[104 126 120 131 132 161 153  85 188 103 107 135 165 109 100 123 210  98
 129 175 149 130 159  76 153]  dek
[144 121 107 184 151 164 166 122 180 129  96 170 161  87 127  92 169 159
  85 163 183 113 115 134 129]  Papaf
[145 113 130 130 134 101 143 147  98 154 118 138 108 103 141 130 145 146
 178  96 138 124 122 114 157]  Lanaf
[100 123 159  85 107 161 188 109 104 126 149 129  98  76 120 103 153 210
 135 130 166 153 175 131 132]  riz
[169 151 129 144 115 170 163 160 107  85 129  87 134  96 121 113  92 180
 164 184 127 159 122 166 183]  togum
[ 96 145 130  98 130 138 108 147 103 134 114 143 118 123 141 178 101 145
 146 130 157 154 113 138 122]  runul
order: [ 96  98 101 103 108 113 114 118 122 124 130 130 130 134 138 138 141 143
 145 145 146 147 154 157 178] => Lanaf
order: [129 134 115 113 183 163  85 159 169  92 127  87 161 170  96 129 180 122
 166 164 151 184 107 121 144] => Papaf
order: [157 114 122 124 138  96 178 146 145 130 141 103 108 138 118 154  98 147
 143 101 134 130 130 113 145] => Lanaf
order: [153 104 126 120 131 132 161 153  85 188 103 107 135 165 109 100 123 210
  98 129 175 149 130 159  76] => dek
order: [103 134 114 143 118 123 141 178 101 145 146 130 157 154 113 138 122  96
 145 130  98 130 138 108 147] => runul

[179 100 151 214]  gigig
[171  92 122 178]  gobu
[103 147 109 159]  Vaso
[171  73  92 127]  nitaf
[159  78 112 119]  num
[155 115  91 187]  kuli
[115 188 155  91]  Nusa
[171 178 122  93]  vebo
order: [ 91 115 155 187] => kuli
order: [ 92 122 171 178] => gobu
order: [112 119 159  78] => num
order: [103 109 147 159] => Vaso

[117 104 107 142 142 127  88 149 133 141 107 136  87  74  96 105 129 156
  86] : zovuf
[153 164 156 145 106 152 127 162 143 117  95 135  92 202 172 123 103 115
  80] : zafep
[117 104 107 142 142 127  88 149 133 141 107 136  65  74  96 105 187 156
  86] : ter
[135 143  92 152 115 117 127  80 153 103  95 202 162 123 145 106 172 156
 163] : Pavo
order: [ 74  86  87  88  96 104 105 107 107 117 127 129 133 136 141 142 142 149
 156] => zovuf
order: [145 106 172 156 163 135 143  92 152 115 117 127  80 153 103  95 202 162
 123] => Pavo

[ 54  57 174  92] = Lepu
[103 125 129 162] = tatis
[125 129 104 162] = pag
[ 53  58 174  92] = doke
[ 92  58 174  54] = Rova
order: [162 129 125 103] => tatis
order: [ 92 174  57  54] => Lepu
order: [ 92  58  53 174] => doke
order: [174  54  92  58] => Rova
order: [ 54  57  92 174] => Lepu
order: [ 54  92  58 174] => Rova
order: [162 125 129 104] => pag

[101 159 113 112 133 140] -> gev
[140 146 112 118 127 159] -> pemu
[140 113 111 101 134 159] -> Zige
[159 118 140 127 111 146] -> Zedaz
[140 146 112 113 132 151] -> domus
[140 113 159 112 134 101] -> kipek
[126 146 112 113 143 145] -> pel
[140 146 112  96 132 186] -> vibu
[140 101 112 113 132 159] -> beg
[140  97 112 113 132 159] -> duv
[140 146 104 117 132 159] -> matof
order: [159 132 113 112  97 140] => duv
order: [140 112 132 113 101 159] => beg
order: [151 132 113 112 146 140] => domus
order: [112 113 126 143 145 146] => pel
order: [112 118 127 140 146 159] => pemu
order: [101 112 113 133 140 159] => gev
order: [101 112 113 134 140 159] => kipek

[105 142 113 167 131 100 128 210] = pifip
[150 103 136 147 138 126  86  28] = nidof
[113 142 128 105 100 210 131 166] = veb
[131 113 142 211 100 105 167 128] = sus
[168  82 129 110 134 155  64 138] = guge
[131 166  99 113 210 105 142 128] = nivot
order: [100 105 113 128 131 142 166 210] => veb
order: [210 131 166 113 142 128 105 100] => veb
order: [100 105 113 128 131 142 167 210] => pifip
order: [ 28  86 103 126 136 138 147 150] => nidof
order: [210 128 100 131 167 113 142 105] => pifip

[134 133 134 133 178 140 153 146 137 147 131 145 161 133 135 130 178 136
 138 134 148 134 130 135 134 142 131 142 133 138 137 139 131 138 140 134
 137 131 142 135 130 131 134 131 136 135 132 132 150 131 132 141 135 131
 134 211]  kufub
[134 133 134 133 178 140 153 146 137 147 131 145 161 133 135 130 178 136
 138 134 148 134 130 135 134 142 131 142 133 138 137 139 131 138 140 134
 137 131 142 135 130 131 134 131 136 136 132 132 150 131 132 141 135 131
 134 211]  mavi
[139 140 142 133 134 136 136 133 136 132 137 133 131 135 134 146 132 133
 134 140 133 136 167 149 133 132 132 131 134 134 135 135 140 137 134 135
 136 133 136 134 141 137 137 135 138 131 133 138 134 147 138 132 132 145
 136 132]  tiv
[132 133 139 137 140 133 133 137 133 138 149 135 134 139 133 134 133 141
 136 137 133 133 135 134 136 133 138 136 137 132 132 133 136 132 136 140
 144 150 136 135 140 132 136 136 138 135 132 135 132 133 132 139 134 140
 132 133]  mor
[136 131 135 130 137 132 142 136 139 135 136 134 148 136 130 134 130 135
 129 130 135 144 139 143 136 151 135 134 140 144 130 141 129 133 137 135
 149 131 154 133 138 135 147 132 154 152 139 139 136 133 139 134 139 131
 144 132]  ruzo
[139 139 151 139 134 133 139 133 129 130 141 134 137 154 136 147 136 131
 129 143 135 139 135 136 136 135 134 130 140 131 130 132 137 136 132 154
 130 152 144 133 149 134 135 135 131 130 144 136 138 135 139 144 130 142
 135 148]  bita
[139 135 130 139 134 135 135 140 133 130 130 139 147 130 141 136 144 131
 136 136 151 135 129 132 139 144 137 139 135 143 149 139 136 136 137 135
 131 130 134 134 129 132 133 134 131 142 144 135 138 131 154 136 148 133
 154 152]  Fidab
order: [129 129 130 130 130 130 130 131 131 131 131 132 132 133 133 133 134 134
 134 134 135 135 135 135 135 135 135 136 136 136 136 136 136 137 137 138
 139 139 139 139 139 139 140 141 142 143 144 144 144 147 148 149 151 152
 154 154] => Fidab
order: [148 133 154 152 139 135 130 139 134 135 135 140 133 130 130 139 147 130
 141 136 144 131 136 136 151 135 129 132 139 144 137 139 135 143 149 139
 136 136 137 135 131 130 134 134 129 132 133 134 131 142 144 135 138 131
 154 136] => Fidab
order: [136 130 154 137 136 148 136 142 139 147 131 135 132 129 134 139 138 139
 130 144 130 131 149 136 135 154 132 151 141 139 133 135 140 134 144 134
 152 130 133 139 130 139 130 135 136 135 135 133 143 131 135 144 136 129
 137 134] => bita
order: [211 134 131 135 141 132 131 150 132 132 135 136 131 134 131 130 135 142
 131 137 134 140 138 131 139 137 138 133 142 131 142 134 135 130 134 148
 134 138 136 178 130 135 133 161 145 131 147 137 146 153 140 178 133 134
 133 134] => kufub
order: [132 132 132 132 132 132 132 132 132 133 133 133 133 133 133 133 133 133
 133 133 133 134 134 134 134 135 135 135 135 135 136 136 136 136 136 136
 136 136 137 137 137 137 138 138 138 139 139 139 140 140 140 140 141 144
 149 150] => mor

[ 29  81 138 202 162 111  67 187 139] : Ketu
[ 77 165 141 210 199  85  29 138 123] : lupi
[ 29  85 138 210 165 141  77 199 124] : dukir
[ 35  87 137 193 162 105  67 176 144] : gefe
[189 122 177  72  48 143  94 130 159] : Meki
[ 72 143 176 159 122 189  48 130  94] : mugil
[121 130 159 176  72  94 143  48 189] : tumog
[ 54  98 128 189 159 129  72 172 144] : zare
order: [139  29  81 138 202 162 111  67 187] => Ketu
order: [ 48  72  94 122 130 143 159 177 189] => Meki
order: [144 172  72 129 159 189 128  98  54] => zare
order: [ 94 130  48 189 122 159 176 143  72] => mugil
order: [124 199  77 141 165 210 138  85  29] => dukir
order: [139 187  67 111 162 202 138  81  29] => Ketu
order: [123 138  29  85 199 210 141 165  77] => lupi

[109 143 172 148 114 131 129 124 139  95 102 138 131 104 123 170 156 136
 120 137 150]  lita
[122 212 148 114 102 110 104 126 104  95 131 117 124 117 129 150 156 170
 138 139 108]  fusu
[117 109 140 148 124 132 129 123 139 107 102 138 140 110 131 145 138 133
 148 117 117]  ren
[145 140 129 133 102 132 123 139 140 109 138 148 131 107 148 111 117 117
 138 124 117]  toko
[117 104 131 148 114 212 129 123 139  95 102 138 108 110 122 170 156 126
 104 117 150]  Soro
[117 101 131 148 114 131 129 116 139  95 106 138 102 110 113 170 156 104
 104 117 150]  fufo
order: [111 124 102 109 129 138 148 107 148 145 123 132 138 131 117 140 117 140
 117 139 133] => toko
order: [150 117 104 131 148 114 212 129 123 139  95 102 138 108 110 122 170 156
 126 104 117] => Soro
order: [ 95 102 104 104 108 110 114 117 117 122 123 126 129 131 138 139 148 150
 156 170 212] => Soro
order: [117 117 148 133 138 145 131 110 140 138 102 107 139 123 129 132 124 148
 140 109 117] => ren

[144 124 177  33 143 134] : luv
[124 187 185 136 140  76] : rom
[184  76 140 187 136 124] : Rin
[103 206  81 150  33 166] : Bozu
[144 133 124 177  33 143] : goz
order: [136 124 184  76 140 187] => Rin
order: [ 76 140 136 185 187 124] => rom
order: [177 144  33 133 124 143] => goz

[197  85 145 131 164 122 177  93 125 180  51 116 158] : loro
[177 122 125 180 145 197 116  93  85 131  51 157 164] : Masu
[125 116 131 177  93  51 197 163 158 122 145  84 180] : mem
order: [158 197  85 145 131 164 122 177  93 125 180  51 116] => loro
order: [ 51  84  93 116 122 125 131 145 158 163 177 180 197] => mem
order: [164 157  51 131  85  93 116 197 145 180 125 122 177] => Masu
order: [125 180  51 116 158 197  85 145 131 164 122 177  93] => loro

[120 189 170 180 110] : raz
[173 130 135 130 139] : kolop
[155 147 154 146 147] : ber
[167  79 101 104 100] : remit
[143 156  84 145 161] : Ril
[ 83 161 156 145 143] : zigu
[147 155 147 146 155] : nus
[ 97 140 124 116 148] : zodas
[110 189 170 120 179] : tuven
order: [155 146 147 155 147] => nus
order: [110 180 170 189 120] => raz
order: [110 120 170 179 189] => tuven
order: [101 100 104  79 167] => remit
order: [143 156  83 145 161] => zigu
order: [146 147 147 155 155] => nus

[208  96 214 168 219 221  46  43 224 215  69 214 220  62  77  44 208 205
 120 116  91 119 102] : bedo
[122 140 135 115 123 135 131 115 129 129 131 131 131 120 115 114 133 132
 128 118 115 118 134] : Dep
[125 127 127 124 128 129 127 123 128 128 128 128 124 127 129 124 129 130
 128 127 124 130 128] : tuni
[137 158 120 123 112 138 136 142 137 140 132 132 159 112  83 125 136 101
 131 110 120  78 140] : Futes
[124 123 132 126 129 122 130 128 120 120 121 121 130 119 126 126 121 130
 119 119 126 126 121] : biku
[102 168  46 119  44 208  43  69 224 219 214 215  96 205  78 120 214  62
 220 221 116  91 208] : Zota
order: [129 132 126 120 130 121 121 126 124 119 130 123 121 122 121 120 126 119
 128 119 126 126 130] => biku
order: [ 43  44  46  62  69  78  91  96 102 116 119 120 168 205 208 208 214 214
 215 219 220 221 224] => Zota

[ 97  74  85  88  87 136]  ponug
[ 74  88  97 136  87 128]  Vozi
[ 85  97 136  87  74  87]  guve
order: [ 88 136  97  74  85  87] => ponug
order: [ 87  74  87 136  97  85] => guve

[142 126 135 134 121 143 133 140 126 141 129 135 133 141 119] : Fegod
[124 129 132 134 123 133 138 134 129 124 123 132 122 134 123] : Gerid
[131 137 123  91 115 121 117  95 125 156  38 155 127  77 113] : sedi
[126 135 133 126 133 134 140 143 119 135 141 129 120 141 142] : kis
order: [ 38 127 115 131  91  77 156 113 155 121 125  95 137 117 123] => sedi
order: [142 126 135 133 126 133 134 140 143 119 135 141 129 120 141] => kis
order: [122 123 123 123 124 124 129 129 132 132 133 134 134 134 138] => Gerid

[227 124 177 135]  Gaf
[135 177 227 123]  Safo
[227 135 124 177]  Maf
[124 177 135 227]  Kef
[125 227 177 135]  mifin
order: [125 227 135 177] => mifin
order: [227 123 135 177] => Safo
order: [123 135 177 227] => Safo
order: [135 125 227 177] => mifin
order: [177 135 123 227] => Safo
order: [227 177 125 135] => mifin
order: [123 227 177 135] => Safo

[141 135 147  95 138 143  41 122 133 141  90 158 106 143  97 104  83 139
 158 155  84 114 141 175 161 134  90 110 126 105 154 121 138  66 176 129
 153  82 125 165 100 148 129 168 145 159 137 132 147 147 175 179 150] -> zanib
[111 113 154 107 114  99 132  92 131 134  97 121 120 127 124 123 172 127
 100 126 124 135 143 119 106 137 215 134 128 149 126 146 140 147 149 129
 115 178 106 126  79 152 128 134 153  59 179 167 126 150 134 162 158] -> tidem
[129 135 127 117 108 124 120 133 133  99 140 131 121 135 121 123 101 118
 138 129 133 124 112 121 153 120 118 127 141 127 115 128 119 120 117 116
 133 123 122 132 135 123 129 122 120 126 120 116 113 105 135 122 122] -> Libud
[114 158 143 134  82  66 137 179 176 148  41 129 138 126 175 158 141 154
 166 145 143 147 129 155  95 147 133 106 104  90 168  90 110 141 125 105
 138 153  83  84 175 141  97 100 139 147 150 161 135 132 122 159 121] -> Dem
order: [ 59  79  92  97  99 100 106 106 107 111 113 114 115 119 120 121 123 124
 124 126 126 126 126 127 127 128 128 129 131 132 134 134 134 134 135 137
 140 143 146 147 149 149 150 152 153 154 158 162 167 172 178 179 215] => tidem
order: [175 179 150 141 135 147  95 138 143  41 122 133 141  90 158 106 143  97
 104  83 139 158 155  84 114 141 175 161 134  90 110 126 105 154 121 138
  66 176 129 153  82 125 165 100 148 129 168 145 159 137 132 147 147] => zanib
order: [105 168 104 133 143 150 147 122  97 129 166 135 154 161 106  90 137  95
 159 100 147 179 110 176 155  83 134 126 141 158 175 153 148 143 175 138
 158 125 145  84 139  82 114  41 129  90  66 141 138 132 121 147 141] => Dem
order: [120 133 133  99 140 131 121 135 121 123 101 118 138 129 133 124 112 121
 153 120 118 127 141 127 115 128 119 120 117 116 133 123 122 132 135 123
 129 122 120 126 120 116 113 105 135 122 122 129 135 127 117 108 124] => Libud

[120 144 107  87 101  92 196 142 161 137 106 106 110 145 135 148 114 158
 131 113 115 136 166 125 100 121  58 132  89 131 112 139 128 102 110 139
 138 164 136 109 179  86 131 111 110 150 122 136 120 114 103] -> riri
[120 144 107 145 101  92 196 142 161 137 106 106 110 145 135 148 114 158
 131 113 115 136 166 125 100 121  58 132  89 131 112 139 128 102 110 139
 138 164 136 109 179  86 145 111 110 150 122 136 120 114 103] -> Vaba
[139 139 150 106 164 107 113 102 109 131  58 121 114 136 113 125 120 131
 112  89 132 106 158 131 100 111 145 196 103 101 135 166 179 128  92  86
 144 120 148 110 137 110 115 161 122 138  87 136 136 110 142] -> Konu
[136 107 196 109 103 150 131 161 145 135 128 125  58 120 121 144 111 138
 112 157 115 142 101 136 114 113 120  86 110 148 139  87 164 136 110 131
 102 179 122 132 137 114 131  92 110 106 106 100 166  89 139] -> niduz
order: [ 58  86  87  89  92 100 101 102 103 106 106 107 109 110 110 110 111 112
 113 114 114 115 120 120 121 122 125 128 131 131 131 132 135 136 136 136
 137 138 139 139 142 144 145 148 150 158 161 164 166 179 196] => riri
order: [139  89 166 100 106 106 110  92 131 114 137 132 122 179 102 131 110 136
 164  87 139 148 110  86 120 113 114 136 101 142 115 157 112 138 111 144
 121 120  58 125 128 135 145 161 131 150 103 109 196 107 136] => niduz
order: [102 114 103 101 148  92 196 137 110 109 138 179 120 136 142 106 161  58
 164 139  86 128 120 115 100 136 111 121  87 125 132 107 131 150 106 122
 131  89 131 110 112 144 110 113 166 157 135 136 114 139 145] => niduz
order: [106 136 148 137 139 125 136 114  89 114 106 128  58  86 107 115 111 112
 131 144 110 179 132 164 109 121 131 142 120 131  87 102 122 100 101 110
 120 103 161 145 166  92 138 196 113 139 158 136 150 135 110] => riri

